A small network was shown many inputs. Here are its activations along a few directions, one row for each input.
In each table, some parts of the input vary, and every possible input appears once, in random order.
Descriptions start from the smaller parts, as in this example, which fits no table here: line(6) and (point or ring(9) or (values(3) and ring(8))).
Shared parts are said once, and a part with two or three values counts as separate values.
In the rows, 128 means zero.

Other details of the inputs shift rows strongly along two fixed directions, in all tables alike. That doesn't count.

A family of inputs:
x1: [173 138  52 130 121 140 114  94 138 146 138 143 120 124 140]
x2: [168 143 130 111 170 112 128 147 118 135 116 157 109  66 106]
x3: [181 139  63 135 109 144 126 104 149 131 144 134 120 134 128]
x4: [ 85  98 222 125 139 124 129 170 123 134 117 109 113 129  97]
x5: [ 83  91 203 133 137 118 140 184 124 136 120 109 108 131  85]
x6: [ 74 101 123 142 117 128 134 124 122 155 121 119 127 160 134]
x7: [192 145  81 120 115 141  99  95 126 122 135 132 128 129 143]
x8: [182 144 144 116 152 122 136 149 128 112 129 148 113  81  95]
x9: [ 79 104 110 152 106 137 141 133 135 142 131 107 126 166 134]
x10: [ 55 125 130 137 101 127 151  96 126 117 127 116 159 186 157]
x11: [ 64 128 119 146 113 144 145  98 130 121 124 117 155 172 164]
x12: [197 122  32 152  55 134 128  86 175 145 160 147 164 160 170]
x13: [185 128 142 109 151 123 117 142 124 143 126 147 104  92  92]
x14: [180 153 152 107 159 117 109 142 109 108 120 143 127  81 109]
x15: [ 72 108 124 136 101 127 127 124 136 137 135  96 130 172 144]
x16: [182 132 144 110 148 123  94 156 115 128 127 129 103  83 106]
x17: [ 59 119 109 152 118 135 157 127 124 128 123 118 142 161 150]
x18: [174 152 154 101 153 111 124 144 128 111 133 143 115  77 102]
x19: [ 83 111 129 139 108 135 113 119 115 129 122 107 140 175 149]
x20: [ 87 112 136 137 105 135 116 114 115 129 122 107 141 180 147]
x21: [ 91  95 202 133 133 119 140 177 125 135 120 112 111 137  84]
x22: [ 86 112 131 142 102 147 134 105 136 135 126 109 137 176 149]
x23: [ 57 118 117 152 116 135 156 123 127 122 123 119 145 169 147]
x24: [ 70 106 218 131 147 113 155 178 113 119 113 121 123 128  91]
x25: [178 144  62 120 109 136 106  99 151 128 152 123 118 127 142]
x26: [ 57 118 121 141 129 125 149 110 115 136 110 132 147 166 151]
x27: [175 146 141 106 167 114 128 139 119 128 118 159 115  80 102]
x28: [ 83  94 228 116 128 109 131 169 121 129 123 102 114 142  90]
x29: [175 151 147 108 164 118 108 147 108 109 119 141 123  75 112]
x30: [ 51 111 226 119 152 101 146 183 110 123 112 113 123 116 105]
x31: [ 74 109 126 144 111 143 130 124 135 143 129 102 128 158 149]
x32: [ 71 130 113 147 107 146 147  88 131 119 124 118 158 176 168]
x33: [189 145  27 163  63 123 142  75 165 129 162 161 182 154 189]
x34: [180 133 145 114 149 133 108 150 139 132 134 130  99  78 105]
x35: [185 152 154 106 158 118 112 137 107 106 119 143 128  82 109]
x36: [180 146 144 104 166 115 131 136 118 127 117 160 116  81 101]
x37: [165 164  55 128 132 138 112  97 120 116 128 139 142 113 162]
x38: [ 77 105 122 141 110 133 134 111 124 150 122 121 136 180 137]
x39: [163 161  59 131 131 149 124  92 142 117 138 140 136 109 161]
x40: [187 133 149 103 136 117 106 147 139 125 143 126 101  92  93]
x41: [162 165  51 123 120 134 124  87 142 115 143 141 138 120 159]
x42: [166 147 141 114 167 130 123 154 127 121 128 139 110  59 115]
Each input here is: values(2) and (point or (line(4) and values(5))).
Question: Changing only the values(2) part turns x8 into x3. The same change can be made to x11. Which row results?
Answer: x4
Question: Changing only the values(2) part turns x41 into x25. The same change can be made to x10. Which row results?
Answer: x28
Question: Change only the values(5) part in x39. List by row number the other rows that result.
Answer: x23, x26, x29, x41
Question: Change only the values(2) part in x35. List by row number the other rows that result.
Answer: x7
Question: Change only the line(4) part in x1. List by row number the other rows that result.
Answer: x6, x13, x38

A family of inputs:
x43: [176 137 135 122 151 105 139 147 113 137 118 164 128  84 105]
x44: [ 48  98 201 130 134 116 142 176 128 136 130  96 106 138  94]
x45: [ 25 108 110 139 113 132 137 104 112 142 112 102 132 198 154]
x46: [163 137 126 108 153 124 112 146 144 132 136 126  90  84  97]
x47: [ 78  87 204 142 125 130 132 182 121 135 122  95 114 135 104]
x48: [ 49 109 139 145  94 141 154 100 137 125 121 106 153 208 146]
x49: [162 148  66 132  92 131 113  89 145 116 148 127 154 145 170]
x50: [ 73 101 215 124 140 119 145 142 112 127 110 119 127 156 101]
x51: [153 138  51 149 103 129 148  95 152 136 141 152 153 135 158]
x52: [152 133  51 137 111 158 105  91 131 141 133 126 129 143 162]
x53: [179 126 134 124 141 140 105 155 133 134 129 124 103  90 107]
x54: [ 86 102 216 130 114 104 134 170 125 114 130 104 137 138 121]
x55: [ 19 105 117 138 107 137 141 104 121 147 121  98 133 197 155]
x56: [152 135  48 138 121 156 101  92 124 139 124 128 131 148 158]
x57: [153 133  51 151  98 133 150 108 161 129 152 148 152 136 154]
x58: [181 142 146 105 156 125 119 127 118 122 120 148 114 105  95]
x59: [179 144 151 107 133 112 102 136 121 121 133 141 127  93 124]
x60: [156 152  67 128 108 130 103  81 125 121 134 135 158 148 168]
x61: [184 136 151 117 131 130 133 139 144 114 143 134 109  98  92]
x62: [177 133 139 120 147 110 139 148 126 138 127 167 124  79 110]
x63: [141 185 169 101 215 125 136 156  97  80 104 148 118  30 114]
Question: What do these inputs look like to the network?
Answer: point or (line(4) and values(5))
Question: A walk changes only the line(4) part. It starts at x43 and steps to x62. List the rest of the walk in order.
Answer: x51, x57
